A small network was shown many inputs. Here are its activations along a few directions, one row for each input.
In each table, some parts of the input vary, and every possible input appears once, in random order.
A made-up example of a description, with smaller parts first: one of 3 separate values, together with either a single point or one of 11 places around a ring or (one of 6 places along a line, together with one of 8 places around a ring).
Shared parts are said once, and a part with two or three values counts as separate values.
In the rows, 100 means zero.

Table:
x1: 91 57 91 86 77 81 131 66 53 133 148 125 110 63 57 82
x2: 82 69 89 90 71 69 132 88 95 156 146 143 92 81 57 98
x3: 129 35 81 42 125 72 111 107 39 160 132 116 108 105 70 61
x4: 109 100 103 131 75 139 72 101 95 108 11 5 16 100 91 113
x5: 104 120 93 158 87 115 76 112 84 65 43 64 128 82 175 118
x6: 61 111 119 86 97 126 92 99 150 96 142 109 111 133 87 90
x7: 67 101 123 81 103 139 90 79 107 72 144 92 127 113 89 74
x8: 119 46 80 47 117 58 113 129 82 183 130 135 91 125 70 76
x9: 117 171 113 110 131 93 103 101 155 31 78 124 95 107 115 134
x10: 100 128 91 166 80 103 82 134 130 90 46 81 109 102 173 135
x11: 122 163 116 103 138 104 99 82 111 6 79 107 112 88 115 118
Question: What do these inputs look like to the network?
Answer: either a single point or (one of 2 separate values, together with one of 5 places along a line)
Question: A walk changes only the place on the line of 5. It starts at x3 and steps to x1. List the rest of the walk in order.
Answer: x7, x11, x5
Question: Change only the choice among 2 separate values in x8. List by row number the other rows that result.
Answer: x3

Table:
x12: 86 68 94 57 99 66 133 86 94 134 167 153 108 101 47 83
x13: 129 139 110 93 132 107 101 91 132 55 93 102 90 108 90 116
x14: 85 85 93 107 80 114 75 121 109 138 62 60 74 122 113 98
x15: 78 77 96 48 106 71 118 96 83 136 165 152 117 101 51 76
x16: 113 144 114 91 122 93 107 90 126 52 85 112 82 103 91 115
x17: 80 93 95 112 74 107 79 124 107 138 64 72 65 107 105 110
x18: 78 145 104 122 105 94 96 105 123 56 107 134 139 92 140 118
x19: 84 135 105 118 111 102 92 103 125 55 103 125 152 106 145 110
x20: 122 132 118 86 137 109 97 104 124 49 94 98 92 118 99 106
x21: 84 67 102 43 115 77 111 91 84 138 165 141 128 116 61 67
x22: 89 142 107 129 95 88 110 97 133 56 108 133 134 91 136 123
x23: 106 138 102 130 104 103 105 99 139 59 115 125 143 96 134 122
x24: 88 89 97 124 68 102 93 116 116 140 63 73 57 108 99 112
x25: 89 93 116 109 88 139 92 83 90 78 108 60 96 97 92 85
x26: 108 137 112 79 138 105 88 97 119 51 82 102 99 117 101 103
x27: 125 68 74 101 97 80 93 114 48 133 59 82 100 90 124 95
x28: 103 148 111 84 130 98 93 99 116 52 84 113 87 103 95 110
x29: 127 71 79 119 87 67 110 109 58 134 61 93 83 73 109 107
x30: 75 97 111 100 90 134 84 75 86 80 95 63 104 95 95 84
x31: 99 60 107 48 114 87 121 97 92 138 178 144 117 114 62 66
x32: 143 67 72 122 98 82 108 109 61 139 70 82 89 80 111 105
x33: 120 76 77 106 91 72 96 117 47 133 61 93 90 74 115 105
x34: 138 64 79 112 99 85 104 121 51 133 71 77 92 91 121 96
x35: 70 107 112 103 83 128 90 78 83 80 97 74 94 81 89 96
x36: 96 97 109 118 84 137 96 69 97 84 107 67 93 89 83 97
x37: 104 85 91 128 79 116 89 116 121 144 73 62 63 114 100 110
x38: 98 81 97 118 80 118 85 129 113 137 74 56 66 124 110 99
x39: 79 102 114 114 75 124 103 69 92 81 97 76 87 83 83 100
x40: 98 131 110 125 109 106 100 111 131 53 115 121 146 106 142 112
x41: 104 62 94 55 110 89 130 85 102 144 176 153 113 103 53 75
Question: What do these inputs look like to the network?
Answer: one of 5 places around a ring, together with either a single point or one of 5 places along a line
Question: The inputs of x36 and x25 match in every part but the place on the ring of 5. If x13 is changed in the same way as x36 into x25, which row does it become?
Answer: x20
Question: List by row number the other rows that have the place on the ring of 5 in common with x35.
Answer: x15, x17, x18, x28, x33
Question: List by row number the other rows that have the place on the ring of 5 in common with x26.
Answer: x14, x19, x21, x27, x30

Table:
x42: 77 148 129 123 103 161 59 105 154 42 61 41 85 135 127 109
x43: 130 37 69 127 69 107 75 125 31 176 13 12 46 89 117 94
x44: 90 115 88 137 85 76 112 107 109 89 116 144 158 81 149 119
x45: 126 101 85 75 122 46 125 119 115 129 115 162 96 106 88 111
x46: 118 48 70 147 46 94 93 118 49 179 19 31 32 73 106 113
x47: 138 90 87 56 145 58 109 130 96 123 112 142 108 123 97 93
x48: 106 162 117 113 117 101 114 65 120 14 98 121 108 74 96 125
x49: 67 160 127 143 81 152 75 97 173 47 67 59 72 117 116 129
x50: 73 36 110 26 103 110 115 74 73 151 195 119 109 117 23 43
x51: 58 49 107 44 81 96 129 66 90 157 198 138 98 100 12 62
x52: 101 105 92 118 108 88 96 117 89 83 112 126 168 96 161 99
x53: 117 151 119 92 139 112 98 76 100 8 93 104 119 90 108 105
Question: What do these inputs look like to the network?
Answer: one of 2 separate values, together with either a single point or one of 5 places along a line
Question: The inputs of x46 and x43 match in every part but the choice among 2 separate values. If x49 is changed in the same way as x46 into x43, which row does it become?
Answer: x42
Question: Change only the choice among 2 separate values in x52. List by row number the other rows that result.
Answer: x44
